Each row below holds a small network's activations on one record, seen along a few directions.
Each row is followed by the record's values for the fields LADOF, VIPUT, VUM, NUDUB, ZAK, ZAMUB.
Not every record has every field; a missing one is left out.
Other fields move the rows too, some of them a lot.
Strong random noise was added to every row along 4 fixed directions; ignore it. To show where, here is one row again and again, with new noise each time:
[  17   72  480  -97  170 -502  100  -38  124  -88 -163 -149 -138  117
  -18  137  -51]
[   1  165   -1 -565 -416  237 -132  122 -321  500   26 -331 -130 -470
  137  697 -112]
[ 386   94  146   74    9 -401  131 -524  152  -81   74 -340 -419  252
 -433   30  178]
[-227  -14  123 -286   48 -163    5  289 -105   34 -158  124 -197  -41
   61  361   58]
[ 179  244  578 -300 -211 -203  -26 -117  -46  246  -17 -537  -52 -135
  119  349 -229]
[-239   53  427 -262  -72  -81  -62  385 -161    1  -93   67 -196  146
  176  277   26]

[  49  138  595   74  184 -347 -105  142   57  -50   21   20  176  101
  223 -237  -87]  LADOF is tif, VIPUT is donop, VUM is konan, NUDUB is lavu, ZAK is siro, ZAMUB is zelol
[ -30  218  323 -357 -346  261 -163  154 -342  421  109 -322  222 -282
  566  215 -199]  LADOF is tif, VIPUT is zetev, NUDUB is natam, ZAK is vebor, ZAMUB is zelol
[ 378  109 -236 -113 -402  448   21 -388  -59  402  146 -535  143 -442
   90  166 -307]  LADOF is rufam, VIPUT is donop, VUM is birub, NUDUB is natam, ZAK is vebor, ZAMUB is kariv
[ 170   74 -248   13 -195  182  -96 -103  -38  106  134   31 -102  -40
 -224  -50  241]  LADOF is tif, VIPUT is donop, VUM is konan, NUDUB is lavu, ZAK is vebor, ZAMUB is bepa
[ 187  103  662 -103  -71   35   52 -334   64  227  156 -528  153   30
  263 -102 -520]  LADOF is rufam, VIPUT is donop, VUM is konan, NUDUB is natam, ZAK is siro, ZAMUB is zelol
[  14   -2 -385 -215  230 -229   46  -59   72  266 -187  124  159 -574
  -52  342   36]  LADOF is tif, VIPUT is donop, VUM is birub, NUDUB is natam, ZAK is siro, ZAMUB is bepa
[-157 -245 -129  126  -14   35    6  130  -57 -171   27  294 -209  281
   98  -45  262]  LADOF is tif, VIPUT is zetev, NUDUB is natam, ZAK is vebor, ZAMUB is kariv
[ 193   77 -138   34   -3 -138  -16 -326  154   99   -8 -198   67 -245
 -141   13    6]  LADOF is tif, VIPUT is donop, VUM is birub, NUDUB is lavu, ZAK is vebor, ZAMUB is bepa
[ 322  112   50  156  161 -275   25 -229  140   66   43   41   -8  -98
  -19 -140  133]  LADOF is tif, VIPUT is donop, VUM is fal, NUDUB is natam, ZAK is siro, ZAMUB is zelol
[  -3   15  134  190  254 -457  104 -229  290 -127 -130  -28  -76    5
  -51  -89    6]  LADOF is tif, VIPUT is donop, VUM is birub, NUDUB is natam, ZAK is vebor, ZAMUB is bepa
[ 418  171  -30   24 -355  175 -101 -196 -152  228  412  -67 -214  -29
  -18  107  237]  LADOF is tif, VIPUT is donop, VUM is konan, NUDUB is natam, ZAK is siro, ZAMUB is kariv
[-570 -221  225 -389  197 -145  -53  679  -33 -159 -346  271  141  -70
  253  290  -89]  LADOF is tif, VIPUT is zetev, NUDUB is lavu, ZAK is vebor, ZAMUB is bepa
[  75  109 -200   73  124 -158   41 -337  165  249 -137  -77   13 -598
  176   67 -111]  LADOF is tif, VIPUT is donop, VUM is fal, NUDUB is natam, ZAK is vebor, ZAMUB is bepa
[ -43 -180 -425 -231  124  -11   37 -234  -33  254 -150   65  -82 -450
   28  314   39]  LADOF is tif, VIPUT is zetev, NUDUB is natam, ZAK is siro, ZAMUB is bepa
[  17 -191 -637  134 -121  581  -25 -399  102    4  158   48 -208  -25
 -100 -174  112]  LADOF is rufam, VIPUT is donop, VUM is fal, NUDUB is tuto, ZAK is vebor, ZAMUB is bepa
[ 170  121 -220 -117   90 -210  107 -229  145  304    6  -50   51 -374
  -59  213   94]  LADOF is tif, VIPUT is donop, VUM is fal, NUDUB is natam, ZAK is vebor, ZAMUB is bepa
[ -54  -50   83  115  167 -293   11   33  -60  -84  -45  383   40   90
  148  -46   64]  LADOF is tif, VIPUT is zetev, NUDUB is natam, ZAK is siro, ZAMUB is kariv
[-220  -61 -185  122 -240  639 -159  332 -112 -356  116  355   22  303
  105 -434  109]  LADOF is rufam, VIPUT is donop, VUM is birub, NUDUB is tuto, ZAK is vebor, ZAMUB is zelol
[ 309   15 -240   82 -129  229   27 -296   42   -4   97 -120  158 -151
 -136 -185 -161]  LADOF is rufam, VIPUT is donop, VUM is birub, NUDUB is natam, ZAK is vebor, ZAMUB is kariv
[ -67  -98 -745  236  139  139  -34 -151  -75   26  225  456 -401 -299
    9   14  436]  LADOF is tif, VIPUT is donop, VUM is fal, NUDUB is lavu, ZAK is vebor, ZAMUB is zelol
[-284   55  292 -156 -203  266 -141  343 -167   65   41 -224  -31  108
  206  146 -337]  LADOF is rufam, VIPUT is donop, VUM is birub, NUDUB is natam, ZAK is vebor, ZAMUB is zelol
[ 337  141   46   60 -124  333 -102 -561  120  233  129 -459  312 -559
  365  -40 -428]  LADOF is rufam, VIPUT is donop, VUM is fal, NUDUB is lavu, ZAK is vebor, ZAMUB is zelol
[-387 -293 -527 -113  366 -306  111  297  -42 -127 -227  433  -58 -354
 -221  207  113]  LADOF is tif, VIPUT is zetev, NUDUB is lavu, ZAK is vebor, ZAMUB is zelol
[-100   34  283   -2  -54 -164   -9  351  101 -101  -28  169  258   92
  245 -243 -101]  LADOF is tif, VIPUT is donop, VUM is konan, NUDUB is tuto, ZAK is vebor, ZAMUB is kariv
[-165   12 -286 -259  252 -199  -32  284  -83  278 -169  186  237 -657
  222  366  -36]  LADOF is tif, VIPUT is donop, VUM is birub, NUDUB is natam, ZAK is siro, ZAMUB is zelol
[ 164  108   80 -179   40  -20  100    8  -25  -61 -222  -50  326 -186
  145 -152 -373]  LADOF is rufam, VIPUT is zetev, NUDUB is natam, ZAK is siro, ZAMUB is kariv
[-410 -331 -486  153  369  160   39  216  114 -261 -178  545    9 -117
  106  -25   64]  LADOF is rufam, VIPUT is donop, VUM is konan, NUDUB is lavu, ZAK is vebor, ZAMUB is zelol
[  52  197   41   39   13  136 -107    2 -168  227  217  227   -3 -375
  480    8  123]  LADOF is tif, VIPUT is donop, VUM is fal, NUDUB is natam, ZAK is siro, ZAMUB is zelol
[ -79 -110  -81  -18  -73  366  -29   77 -149  -53  262  139 -244  295
  -95  -56   92]  LADOF is rufam, VIPUT is donop, VUM is konan, NUDUB is natam, ZAK is siro, ZAMUB is zelol
[ 207  -16 -212  -29   60 -259   47  -95  153  169  -84  -56  135 -324
   34   59  -44]  LADOF is tif, VIPUT is donop, VUM is konan, NUDUB is natam, ZAK is vebor, ZAMUB is kariv
[-338  -46  373   18  455 -758  155  129  177 -153 -308   29   83 -102
  202   52 -260]  LADOF is tif, VIPUT is zetev, NUDUB is natam, ZAK is vebor, ZAMUB is zelol
[ -35  -67  -65 -144  163  -69  117  174   27 -208 -194  -54   32  204
 -189  110   -7]  LADOF is rufam, VIPUT is zetev, NUDUB is natam, ZAK is siro, ZAMUB is zelol
[-469  -15 -340 -380  210  -94   -3  713  -54  117 -307  458  506 -691
  332   91 -166]  LADOF is tif, VIPUT is donop, VUM is konan, NUDUB is tuto, ZAK is vebor, ZAMUB is zelol
[  80  -95  -75  -80 -283  428  -61 -344  -70  229   17 -542  169 -136
 -220  181 -289]  LADOF is rufam, VIPUT is zetev, NUDUB is lavu, ZAK is vebor, ZAMUB is bepa
[  22 -101 -173 -230   22 -129   49 -327   98  288 -107 -363   19 -303
   43  388  -81]  LADOF is tif, VIPUT is zetev, NUDUB is natam, ZAK is vebor, ZAMUB is bepa
[-307   15  483  -53  -73  -75  -53  246   39 -203  -45    0  194  379
  199 -184  -63]  LADOF is tif, VIPUT is zetev, NUDUB is tuto, ZAK is vebor, ZAMUB is bepa
[ 172  107  552    7  -38 -217  145 -374  100  136   40 -428  -25   10
  146  109  -65]  LADOF is tif, VIPUT is zetev, NUDUB is natam, ZAK is vebor, ZAMUB is bepa
[ 168    6    7  542  142  -63   -7 -421   35 -151  376  245 -604  341
   29 -340  454]  LADOF is tif, VIPUT is donop, VUM is fal, NUDUB is natam, ZAK is siro, ZAMUB is zelol

Here are new rows. What are their fields?
[-165 -161   50   57 -154  380  -72   55 -115  -19  -41  -53  158   72
  316  -33 -258]  LADOF is rufam, VIPUT is zetev, NUDUB is natam, ZAK is vebor, ZAMUB is kariv
[ 214   39  106  148 -195   51  -73   11 -130  -60    3   61   49  237
   -3 -381   94]  LADOF is tif, VIPUT is zetev, NUDUB is natam, ZAK is vebor, ZAMUB is kariv
[-102   26 -165  -92 -140  297 -265  341 -297   71  249  353 -143   13
  119   40  292]  LADOF is tif, VIPUT is donop, VUM is konan, NUDUB is lavu, ZAK is siro, ZAMUB is zelol
[-235  -29 -351 -139   12   -9   53  333 -138    3 -124  211  298 -354
  -74  -58   12]  LADOF is tif, VIPUT is zetev, NUDUB is tuto, ZAK is vebor, ZAMUB is zelol
[-232 -246  245  164  369 -144   76  137  246 -259 -204  266  261   22
  314 -227 -320]  LADOF is rufam, VIPUT is donop, VUM is konan, NUDUB is lavu, ZAK is vebor, ZAMUB is kariv
[  71   66 -558 -406  -34 -185  124 -182   84  328 -244 -304  458 -843
 -247  300 -254]  LADOF is tif, VIPUT is zetev, NUDUB is tuto, ZAK is vebor, ZAMUB is bepa
[ 157  216   19 -306 -302   93 -102 -110 -319  299  390 -227 -160  -88
   42  421  137]  LADOF is tif, VIPUT is zetev, NUDUB is natam, ZAK is siro, ZAMUB is zelol
[ 536  104  -61   89  -50 -449  199 -571  187  226    0 -604  137 -249
 -295  172  -60]  LADOF is tif, VIPUT is zetev, NUDUB is natam, ZAK is vebor, ZAMUB is kariv
[-120 -112 -367 -123   18  362  -92 -128  -26  227  -27    9  117 -394
   31  293 -170]  LADOF is rufam, VIPUT is donop, VUM is konan, NUDUB is lavu, ZAK is siro, ZAMUB is bepa
[-138   25  418  162  -76  161 -174  281 -103   -7  173  161 -125  382
  413 -318  150]  LADOF is tif, VIPUT is donop, VUM is fal, NUDUB is natam, ZAK is vebor, ZAMUB is zelol
[ 450  228    8   -3 -231   57  -61 -315   36  379   52 -406  132 -443
   84  -63 -126]  LADOF is tif, VIPUT is donop, VUM is fal, NUDUB is natam, ZAK is vebor, ZAMUB is zelol
[  23 -131 -108  301   79  167   94 -248  250 -233   33  145   54  -17
  279 -476 -155]  LADOF is rufam, VIPUT is donop, VUM is fal, NUDUB is tuto, ZAK is vebor, ZAMUB is kariv
[-111  109  227 -149 -143   14 -188  464 -131  140  -24  178  161 -206
  443  125 -117]  LADOF is tif, VIPUT is donop, VUM is konan, NUDUB is natam, ZAK is vebor, ZAMUB is kariv
[-212 -101 -255  -17  161  204   80  257    0 -136 -155  321  118 -116
   80  -30  -22]  LADOF is rufam, VIPUT is donop, VUM is birub, NUDUB is natam, ZAK is vebor, ZAMUB is zelol
[ -73  -85 -246  221   70  -22  -45  -42  -17 -199  138  437 -482  350
 -279  -65  479]  LADOF is tif, VIPUT is donop, VUM is birub, NUDUB is natam, ZAK is siro, ZAMUB is bepa
[ 437  216  -50  -91 -201  -96  -25 -304 -157  302   56 -206  146 -446
  -19  147 -117]  LADOF is tif, VIPUT is zetev, NUDUB is natam, ZAK is siro, ZAMUB is kariv
[ 397  -77 -163  259 -268 -136   84 -413  -67 -103  428 -143 -610  524
 -722  118  471]  LADOF is tif, VIPUT is zetev, NUDUB is natam, ZAK is siro, ZAMUB is kariv
[-172 -187 -467 -195  204 -265  176  -76  106   81 -192   60  -83 -178
 -209  375  171]  LADOF is tif, VIPUT is zetev, NUDUB is natam, ZAK is vebor, ZAMUB is bepa
[-399 -155  -23  -41  202 -104   10  572  -69  -49  -35  456  -98  148
  138   42  258]  LADOF is tif, VIPUT is donop, VUM is konan, NUDUB is natam, ZAK is vebor, ZAMUB is zelol
